[[0.135, -0.143, 0.085, -0.081, 0.098, -0.091, 0.163], [-0.029, -0.045, -0.065, -0.021, -0.167, 0.028, 0.039], [-0.091, -0.057, 0.011, 0.000, -0.131, 0.057, 0.144], [-0.128, -0.012, -0.020, -0.020, 0.053, 0.019, 0.174], [0.133, -0.140, 0.074, -0.078, 0.089, -0.088, 0.149], [-0.066, -0.111, 0.072, -0.048, 0.044, 0.044, -0.058], [-0.046, -0.013, 0.102, 0.002, -0.030, -0.121, -0.067], [-0.129, -0.025, -0.005, -0.008, 0.030, 0.028, 0.184], [-0.031, -0.046, -0.057, -0.022, -0.167, 0.030, 0.044], [-0.060, -0.075, 0.117, 0.012, -0.024, -0.071, -0.058], [-0.063, -0.098, 0.046, -0.088, 0.067, 0.078, -0.059], [-0.056, 0.110, 0.010, -0.066, 0.051, -0.132, -0.006]]
The 1st entry in reading order is 0.135
Report the 3rd largest entry.
0.163
The entry just left of 0.053: -0.020
Report the 4th entry in reading order.
-0.081
Report the entry just left of -0.008.
-0.005
The 2nd largest entry -> 0.174
Report the entry just left of 0.039.
0.028
Report the entry just right of 0.011.
0.000
The entry just right of 0.135 -> -0.143
The entry just right of 0.010: -0.066
The entry just right of 0.046 is -0.088
The entry just left of -0.132 is 0.051

Questions about the table below. Rows and columns are numbered from 0.
1) Read off the entry in row 2 and column 0.
2) Read off the entry in row 0 and column 0.
3) Read off the entry just left of 186.
4) Read off the entry in the bottom-right corner.
5) Read off the entry in row 0 and column 2.
6) Read off the entry just left of -186.
7) Read off the entry in row 1 and column 0.
8) Read off the entry in the bottom-left corner.
[[ -47 -104 -119  -11  -45  -40  -43  -12  -72  -17  -90]
 [-170  -27  -37  -34  -61  -99   19 -178    8  -57   28]
 [ -84 -271   28 -135  -97  100  118  -39 -182  151  -62]
 [  45 -160  -33   92 -149  -89   10 -151 -179    8 -101]
 [  43   22 -105   18 -132 -126   25 -195 -252 -406   85]
 [-148 -107  -93 -260 -219 -121 -201 -343  -95   60 -101]
 [-138  -61 -111   32  -53  -74  -72  -95  -60  126  -25]
 [ 751 -102  131  186 -187 -365 -813  369   76 -216   44]
 [   5 -237 -193 -163  -82 -115 -235 -136 -248  -25 -180]
 [ -31  -33 -153  -61  -33 -157   34    1  -56 -186  -55]
 [  65  -94  -21  -92 -100  -81  -72  -34  -57 -132 -102]
 [-145  -16 -162  -76  -75  -30  -87   -4   23  -81  -97]
 [  16  -58 -208   20  -90 -117 -103 -165  -15  -18  -57]
 [-164  -95 -141  -85 -102 -121  -83  -80 -132  -41 -139]]
1) -84
2) -47
3) 131
4) -139
5) -119
6) -56
7) -170
8) -164

arr =
2666,5311,3768,4373,4668,3702,3702,1923,4846
5658,3321,4770,4174,4082,4870,4955,6459,3984
2141,4352,3578,4160,4753,4669,4252,2643,4868
7974,5900,5425,5001,3649,2346,3451,5232,3373
6549,4167,5037,4458,3872,4167,4557,6077,3738
6040,3950,4844,4372,4010,4403,4637,6085,3887
5551,2634,4763,4076,4064,5585,5328,7239,4023
1817,4605,3528,4123,4826,4444,4079,2138,5004
6545,4431,5079,4476,3885,3874,4287,5916,3746
5941,2696,4974,4039,4033,5406,5333,7398,3851
1026,3436,3323,3861,4955,5584,4773,2828,5209
2634,5397,3788,4386,4609,3653,3579,1774,4826
5796,2751,4879,4094,4027,5483,5275,7235,3934
6008,3224,4927,4168,3982,5057,4980,6918,3893
2487,4226,3741,4119,4671,4672,4328,3043,4838
1239,3977,3410,3964,4897,5133,4460,2372,5177
The entry directly below the smallest entry -> 2634
The bottom-left entry: 1239
The fourth entry in reading order: 4373
Find the entry directly below 5900.
A: 4167
The last entry in the row that holds the largest entry: 3373
The last entry of the smallest entry's row -> 5209
Find the first entry in the row that holds the largest entry.
A: 7974
The entry directly below 4431 is 2696
The bottom-right entry -> 5177
The entry just right of the largest entry is 5900
The 1st entry on the diagonal from the top-right corner -> 4846
Find the first entry of the smallest entry's row.
A: 1026
The 1st entry, reading row by row -> 2666
The entry just right of 2751: 4879
The 3rd largest entry is 7239
The entry just right of the smallest entry is 3436
Find the 3rd entry in reading order.
A: 3768
Find the entry directly above 4010.
A: 3872
Find the entry just right of 4123.
A: 4826
Find the third entry from the end, reading row by row.
A: 4460
Find the 3rd entry on the main diagonal.
A: 3578
Find the smallest entry in the first row.
A: 1923
The entry just right of 4076 -> 4064
The entry directly above 5584 -> 5406
The entry just left of 4079 is 4444
Find the entry directly below 1817.
A: 6545
The 5th entry from the end, reading row by row: 4897
Find the entry just right of 4609.
A: 3653
Find the entry directly below 5275.
A: 4980
The entry directly below 7398: 2828

Read these off the row that follows.
1) What is the entry just right of the centre entry?
2) What is the last entry?
3) What is the 3rd entry from the left?
4) What is the first entry from the left?
5) What is the second entry from the left?
6) What is the 3rd entry from the right?
0.166,0.201,0.135,0.017,-0.152,0.118,0.204,0.169,-0.149
1) 0.118
2) -0.149
3) 0.135
4) 0.166
5) 0.201
6) 0.204

W = [[447, 444, 448, 439, 428, 448, 445, 448, 449, 447, 438, 457, 445, 446], [468, 355, 442, 355, 396, 352, 351, 348, 476, 346, 347, 456, 357, 349], [435, 469, 409, 473, 429, 454, 458, 418, 444, 432, 452, 414, 470, 451], [871, 39, 770, 36, 448, 50, 39, 126, 891, 75, 41, 833, 45, 44], [475, 375, 466, 374, 427, 378, 376, 390, 477, 383, 377, 473, 375, 377], [435, 429, 417, 440, 454, 413, 420, 399, 437, 405, 431, 405, 428, 415]]
Give the entry just left of 413.
Answer: 454
The entry just left of 414: 452
The entry just left of the largest entry: 126
Give the entry just left of 45.
Answer: 833
Give the entry just left of the smallest entry.
Answer: 770
The minimum -> 36
The entry just left of 439 -> 448
Give the largest entry.
Answer: 891
Give the entry just left of 469.
Answer: 435
Give the entry just right of the largest entry.
Answer: 75

[[ 1.59  2.00  0.07  1.08  5.27  4.65 -1.18  5.75 -4.24  2.67 -1.24  1.27
   2.11  4.88 -5.11]
 [-6.80 -6.65  0.96  5.05  0.45 -1.28  5.82  2.87 -3.34 -1.90 -2.04  3.50
  -2.77  2.38 -3.02]]
The entry just left of 2.67 is -4.24
Report the entry just right of 0.45.
Answer: -1.28
Report the maximum.
Answer: 5.82
The entry just right of 5.05 -> 0.45
The entry just right of 2.87 -> -3.34
Report the entry just right of 2.00.
Answer: 0.07
The entry just left of 5.75: -1.18
Report the entry just right of -2.77.
Answer: 2.38

[[-1.40 -5.58  1.83 -3.29 -1.73]
 [ 2.04 -2.21  4.01  1.00 -4.76]
 [ 2.06  0.38  0.01 -1.88  6.42]
 [ 4.15  3.47  0.93  1.56  4.19]
 [-1.19 -1.21  1.26  1.66 -6.56]
 [ 3.06  0.00  1.21 -1.77  5.97]
 [ 4.13  1.32  1.51 -0.34  5.43]
 [ 1.54  3.29  0.92  4.27 -4.20]
 [-3.50 -1.93 -0.68  0.17 -5.67]
 [-0.59  0.97  0.51  3.09 -6.22]
 [-2.79 -4.54  0.75 -1.96 -4.08]
 [-1.18 -4.63  2.27 -1.56 -4.46]
 [ 3.91  4.46  0.77  3.10  2.13]]
Counting starts at 0.
Which number is the entry in the bottom-right corner?
Answer: 2.13
Which number is the entry directly above the largest entry?
Answer: -4.76
The entry in the top-left corner is -1.40
Which number is the bottom-left entry?
Answer: 3.91
The entry in row 0 and column 2 -> 1.83
The entry directly above 3.29 -> 1.32
The entry in row 1 and column 0 is 2.04
The entry directly below 5.43: -4.20
The entry at row 2, column 0 -> 2.06
Which number is the top-right entry?
Answer: -1.73
The entry just right of 2.27 -> -1.56
Which number is the entry directly above 0.75?
Answer: 0.51
Which number is the entry directly below the centre entry?
Answer: 0.92
Which number is the entry just right of 0.92?
Answer: 4.27
The entry directly above the centre entry -> 1.21
Which number is the entry in row 2 and column 1?
Answer: 0.38
Which number is the entry at row 1, column 1?
Answer: -2.21
Which number is the entry just left of the smallest entry?
Answer: 1.66
The entry just left of 1.32 -> 4.13
Which number is the entry at row 0, column 1?
Answer: -5.58
Which number is the entry directly above -1.96?
Answer: 3.09
The entry just right of 3.47 is 0.93
Which number is the maximum?
Answer: 6.42
Which number is the entry directly below the smallest entry?
Answer: 5.97
The entry just left of the largest entry is -1.88
The entry directly above 4.13 -> 3.06
Which number is the minimum?
Answer: -6.56
The entry just left of 1.21 is 0.00
Which number is the centre entry?
Answer: 1.51
The entry directly below the largest entry -> 4.19

a =
[[-1.28 -0.28 -7.36 -0.83 -0.13]
 [-0.03  0.95 -3.05 -0.46  0.20]]
Read off the bottom entry of the column that holds the smallest entry.
Answer: -3.05
Read off the entry directly above the largest entry.
Answer: -0.28
Read off the entry just left of the largest entry.
Answer: -0.03
The top entry of the column that holds the smallest entry: -7.36
Read off the top-left entry.
Answer: -1.28
The entry in the top-right corner -> -0.13
The entry directly below -0.83 is -0.46
Read off the bottom entry of the column that holds the largest entry.
Answer: 0.95

Read these off the row that follows.
1) What is the entry just left of 364?
2) What is the first entry from the right?
3) What is the first entry?
4) What is the second largest entry?
5) What is the smallest entry?
6) What is the third entry from the left?
[-221   73  364  237 -703 -306  197  264  271  464 -377 -275 -453  366
  585  403]
1) 73
2) 403
3) -221
4) 464
5) -703
6) 364
